These are the activations of a small network on made-up records, seen along a few directions, one row for each record.
Each row is followed by the record's values for the fields Nug, Vigem, Vir, Moz, Budu, Nusi.
A field that a record lacks is written absent.
Other fields move the rows too, some of them a lot.
In the rows, 500 means zero.
Strong random noise was added to every row along 2 fixed directions; ignore it. To show where, here is one row again and again, with new noise each time:
[359 539 659 393 540 555 614 695 532 368 525 610 253 644 478 643 420 377
 565 588]
[277 550 669 477 502 721 605 526 500 339 452 504 525 593 463 422 449 401
 521 462]
[319 612 752 420 533 531 585 642 487 337 511 595 330 616 549 473 484 452
 614 521]
[256 625 765 483 505 650 576 515 460 314 457 517 533 578 543 301 509 475
 585 425]

[701 477 452 436 495 363 488 531 570 477 538 502 485 544 459 603 502 333
 405 515]
<Nug:absent Vigem:t2 Vir:m3 Moz:g1 Budu:absent Nusi:absent>
[307 593 623 506 566 683 494 443 471 446 472 387 587 449 558 347 507 554
 532 398]
<Nug:absent Vigem:t1 Vir:m2 Moz:g2 Budu:absent Nusi:absent>
[479 606 693 589 428 400 490 410 476 436 487 623 461 523 531 379 503 556
 557 436]
<Nug:y2 Vigem:t1 Vir:m1 Moz:g2 Budu:absent Nusi:absent>
[695 512 534 584 431 351 448 483 454 571 478 632 447 499 576 486 527 526
 608 459]
<Nug:y2 Vigem:t2 Vir:m1 Moz:g2 Budu:absent Nusi:absent>
[570 470 522 446 477 465 631 585 661 438 533 583 284 660 425 731 423 385
 446 579]
<Nug:absent Vigem:t3 Vir:m1 Moz:g2 Budu:absent Nusi:absent>
[575 513 564 505 555 485 532 460 525 459 492 505 533 498 440 479 562 513
 456 444]
<Nug:y2 Vigem:t3 Vir:absent Moz:absent Budu:absent Nusi:absent>
[516 516 516 393 585 476 488 517 570 494 466 447 459 502 498 640 514 470
 429 458]
<Nug:absent Vigem:t2 Vir:m1 Moz:g2 Budu:absent Nusi:absent>
[532 564 521 517 509 431 468 449 500 541 463 433 649 486 523 298 535 559
 530 482]
<Nug:absent Vigem:t2 Vir:m2 Moz:g1 Budu:absent Nusi:absent>
[494 523 455 522 444 400 388 576 490 582 557 441 582 422 582 403 436 649
 587 530]
<Nug:absent Vigem:t1 Vir:m3 Moz:g1 Budu:h3 Nusi:l5>
[418 698 694 458 611 462 452 374 458 399 522 389 583 444 644 208 596 660
 528 366]
<Nug:absent Vigem:t1 Vir:m2 Moz:g2 Budu:absent Nusi:absent>
[497 826 825 489 612 217 407 496 392 459 580 454 485 410 746 176 735 788
 652 413]
<Nug:absent Vigem:t1 Vir:m2 Moz:g1 Budu:absent Nusi:absent>
[640 522 585 408 568 453 598 530 603 502 552 534 456 588 452 669 482 443
 445 558]
<Nug:absent Vigem:t3 Vir:m3 Moz:g2 Budu:absent Nusi:absent>
[654 521 699 474 421 270 513 588 557 376 585 669 204 648 534 590 544 459
 627 573]
<Nug:absent Vigem:t2 Vir:m2 Moz:g1 Budu:absent Nusi:absent>
[387 531 443 524 473 679 491 391 424 591 382 480 657 476 542 313 465 567
 541 443]
<Nug:y2 Vigem:t2 Vir:m1 Moz:g2 Budu:absent Nusi:absent>
[520 441 473 488 539 618 543 515 538 484 466 487 460 561 369 631 414 391
 409 522]
<Nug:absent Vigem:absent Vir:absent Moz:absent Budu:absent Nusi:absent>
[391 547 416 485 528 407 480 554 441 620 508 558 453 407 634 456 493 549
 548 586]
<Nug:y2 Vigem:t1 Vir:m1 Moz:g1 Budu:h3 Nusi:l7>
[626 533 512 429 560 415 493 586 542 577 567 470 440 505 519 612 525 570
 456 621]
<Nug:absent Vigem:t1 Vir:m3 Moz:g1 Budu:absent Nusi:absent>
[663 517 658 475 448 270 465 505 488 440 570 542 376 523 660 463 635 505
 521 442]
<Nug:absent Vigem:t1 Vir:m1 Moz:g1 Budu:absent Nusi:absent>
[587 556 560 342 660 229 500 612 483 544 621 617  94 469 565 760 596 533
 525 682]
<Nug:y1 Vigem:t1 Vir:m1 Moz:g1 Budu:h3 Nusi:l7>
[280 568 645 343 571 386 638 760 458 324 528 579 203 591 568 620 480 469
 546 614]
<Nug:absent Vigem:t3 Vir:m1 Moz:g1 Budu:h3 Nusi:l7>
[251 594 649 494 586 603 474 479 450 453 413 355 568 450 588 316 554 616
 515 417]
<Nug:absent Vigem:t1 Vir:m1 Moz:g2 Budu:absent Nusi:absent>
[406 522 368 490 373 444 377 507 368 602 509 546 496 455 512 433 469 647
 645 530]
<Nug:y2 Vigem:t2 Vir:m2 Moz:g1 Budu:h2 Nusi:l5>
[439 413 244 568 422 735 558 472 573 529 377 506 527 528 342 733 401 397
 438 577]
<Nug:y2 Vigem:t2 Vir:m1 Moz:g1 Budu:h2 Nusi:l7>
[559 520 415 489 417 442 449 493 476 631 490 526 469 563 558 484 479 507
 535 567]
<Nug:absent Vigem:t2 Vir:m1 Moz:g1 Budu:absent Nusi:absent>
[480 648 728 548 467 415 458 470 524 449 550 564 653 427 625 188 648 653
 584 379]
<Nug:y2 Vigem:t3 Vir:m3 Moz:g1 Budu:absent Nusi:absent>
[490 555 551 635 356 531 451 262 493 512 404 486 781 456 439 256 539 519
 441 340]
<Nug:y2 Vigem:t2 Vir:m1 Moz:g1 Budu:absent Nusi:absent>
[390 466 478 464 602 622 495 473 582 458 476 314 635 459 380 522 490 479
 328 504]
<Nug:absent Vigem:t1 Vir:m3 Moz:g1 Budu:absent Nusi:absent>
[355 406 266 619 382 488 444 458 373 698 464 479 574 389 584 332 427 665
 690 477]
<Nug:y1 Vigem:t3 Vir:m1 Moz:g1 Budu:h3 Nusi:l5>
[311 506 425 401 564 564 451 602 474 524 583 479 480 503 493 568 454 622
 479 580]
<Nug:y2 Vigem:t1 Vir:m3 Moz:g1 Budu:h3 Nusi:l5>
[534 593 438 644 306 290 360 514 468 574 447 582 490 484 646 350 499 540
 797 500]
<Nug:absent Vigem:t2 Vir:m1 Moz:g1 Budu:h2 Nusi:l5>
[312 561 583 444 533 471 604 491 504 329 489 548 435 614 543 472 503 459
 565 518]
<Nug:absent Vigem:t3 Vir:m1 Moz:g1 Budu:h1 Nusi:l7>
[631 501 567 566 488 619 548 272 563 417 468 390 721 499 369 443 525 388
 413 336]
<Nug:absent Vigem:t3 Vir:m2 Moz:g2 Budu:absent Nusi:absent>
[381 472 365 482 565 733 528 433 450 495 463 354 738 391 510 425 562 631
 360 486]
<Nug:y2 Vigem:t1 Vir:m3 Moz:g1 Budu:h3 Nusi:l7>
[531 426 297 512 509 541 573 434 530 617 474 450 658 452 447 510 536 548
 333 552]
<Nug:y2 Vigem:t3 Vir:m1 Moz:g1 Budu:h3 Nusi:l7>
[489 325 384 381 618 619 610 654 667 507 544 505 419 525 314 846 424 394
 324 613]
<Nug:y2 Vigem:t3 Vir:m3 Moz:g1 Budu:absent Nusi:absent>
[222 531 399 508 642 693 425 456 427 535 494 261 749 303 511 372 595 709
 420 390]
<Nug:y2 Vigem:t1 Vir:m2 Moz:g1 Budu:h3 Nusi:l5>
[620 379 346 396 514 316 376 641 495 646 664 552 397 405 524 728 469 588
 534 587]
<Nug:y2 Vigem:t1 Vir:m3 Moz:g1 Budu:h3 Nusi:l5>
[466 671 701 349 646 316 483 614 432 447 610 478 355 473 647 494 651 591
 508 591]
<Nug:absent Vigem:t1 Vir:m3 Moz:g1 Budu:h3 Nusi:l7>
[693 505 576 316 598 266 529 695 601 494 609 567 245 575 545 768 540 549
 447 638]
<Nug:absent Vigem:t2 Vir:m3 Moz:g1 Budu:absent Nusi:absent>
[310 459 424 541 524 514 470 743 443 534 497 546 377 493 504 579 411 546
 530 661]
<Nug:y2 Vigem:t1 Vir:m3 Moz:g1 Budu:h3 Nusi:l1>
[629 537 487 651 220 443 453 297 441 494 532 594 639 512 615 307 488 473
 628 425]
<Nug:absent Vigem:t2 Vir:m2 Moz:g1 Budu:h2 Nusi:l7>
[623 350 277 425 588 564 549 546 639 613 547 497 450 514 317 779 357 422
 321 626]
<Nug:y2 Vigem:t1 Vir:m2 Moz:g2 Budu:absent Nusi:absent>

Which values does each new row have?
[557 621 640 620 353 438 477 414 418 383 523 654 504 585 534 401 569 512
 607 472]
<Nug:y2 Vigem:t2 Vir:m2 Moz:g1 Budu:h2 Nusi:l7>
[349 519 548 551 505 582 568 632 418 444 510 490 490 509 578 524 462 422
 553 573]
<Nug:absent Vigem:t1 Vir:m3 Moz:g1 Budu:h3 Nusi:l7>
[661 477 542 529 569 394 427 303 528 549 554 411 743 383 551 280 653 687
 401 383]
<Nug:y2 Vigem:t1 Vir:m2 Moz:g1 Budu:absent Nusi:absent>
[365 553 507 575 499 629 544 290 480 426 473 377 699 485 597 345 629 532
 417 373]
<Nug:absent Vigem:t1 Vir:m1 Moz:g1 Budu:h3 Nusi:l7>
[358 415 489 513 472 640 561 419 490 463 443 411 668 470 400 377 501 539
 351 377]
<Nug:y2 Vigem:t3 Vir:m1 Moz:g1 Budu:absent Nusi:absent>
[632 479 604 425 579 362 502 523 475 503 555 585 416 466 542 542 513 496
 485 516]
<Nug:y2 Vigem:t1 Vir:m3 Moz:g2 Budu:absent Nusi:absent>
[418 469 397 459 444 623 513 588 494 597 422 567 413 538 478 578 385 504
 521 564]
<Nug:y2 Vigem:t2 Vir:m1 Moz:g2 Budu:absent Nusi:absent>
[503 379 407 468 528 552 483 447 519 535 439 441 576 452 403 593 538 476
 384 417]
<Nug:y2 Vigem:t2 Vir:m1 Moz:g1 Budu:absent Nusi:absent>
[391 521 449 571 397 335 359 418 356 638 486 482 632 339 653 206 521 713
 601 445]
<Nug:y2 Vigem:t1 Vir:m1 Moz:g1 Budu:h3 Nusi:l5>
[651 421 518 546 425 444 565 393 550 523 505 455 623 528 460 456 572 482
 420 418]
<Nug:absent Vigem:t3 Vir:m1 Moz:g1 Budu:absent Nusi:absent>
[415 482 293 483 572 503 476 468 526 679 578 363 521 442 508 618 471 589
 451 531]
<Nug:absent Vigem:t1 Vir:m1 Moz:g1 Budu:h3 Nusi:l5>
[365 461 387 498 414 600 477 565 529 532 414 495 424 534 480 535 380 422
 590 561]
<Nug:absent Vigem:t2 Vir:m1 Moz:g1 Budu:absent Nusi:absent>
[488 422 216 519 466 408 457 631 554 585 611 511 426 484 463 614 425 568
 488 525]
<Nug:y2 Vigem:t3 Vir:m2 Moz:g1 Budu:h3 Nusi:l5>
[334 766 682 507 444 359 530 607 354 482 493 514 393 437 756 223 668 723
 756 481]
<Nug:absent Vigem:t3 Vir:m1 Moz:g1 Budu:h3 Nusi:l7>
[411 404 400 688 348 878 548 304 534 514 326 405 805 608 366 420 402 360
 416 417]
<Nug:absent Vigem:t2 Vir:m1 Moz:g2 Budu:absent Nusi:absent>
[380 544 608 577 480 610 503 542 404 452 435 456 558 533 591 321 433 486
 571 478]
<Nug:absent Vigem:t1 Vir:m3 Moz:g2 Budu:absent Nusi:absent>
[610 570 441 576 537 412 349 365 526 561 493 456 665 422 562 347 572 641
 456 449]
<Nug:y2 Vigem:t1 Vir:m2 Moz:g1 Budu:absent Nusi:absent>
[281 577 581 463 491 473 475 608 524 500 470 556 401 448 560 373 537 542
 596 506]
<Nug:y2 Vigem:t3 Vir:m1 Moz:g1 Budu:absent Nusi:absent>
[529 474 544 509 502 379 527 489 459 487 522 485 408 460 576 581 599 481
 516 560]
<Nug:absent Vigem:t1 Vir:m1 Moz:g1 Budu:h3 Nusi:l7>
[466 492 447 580 397 680 483 396 506 573 458 415 644 489 534 396 494 465
 476 469]
<Nug:absent Vigem:t1 Vir:m1 Moz:g1 Budu:absent Nusi:absent>
[363 510 519 441 595 511 481 695 542 428 525 604 211 549 496 620 435 422
 549 592]
<Nug:y2 Vigem:t1 Vir:m2 Moz:g2 Budu:absent Nusi:absent>
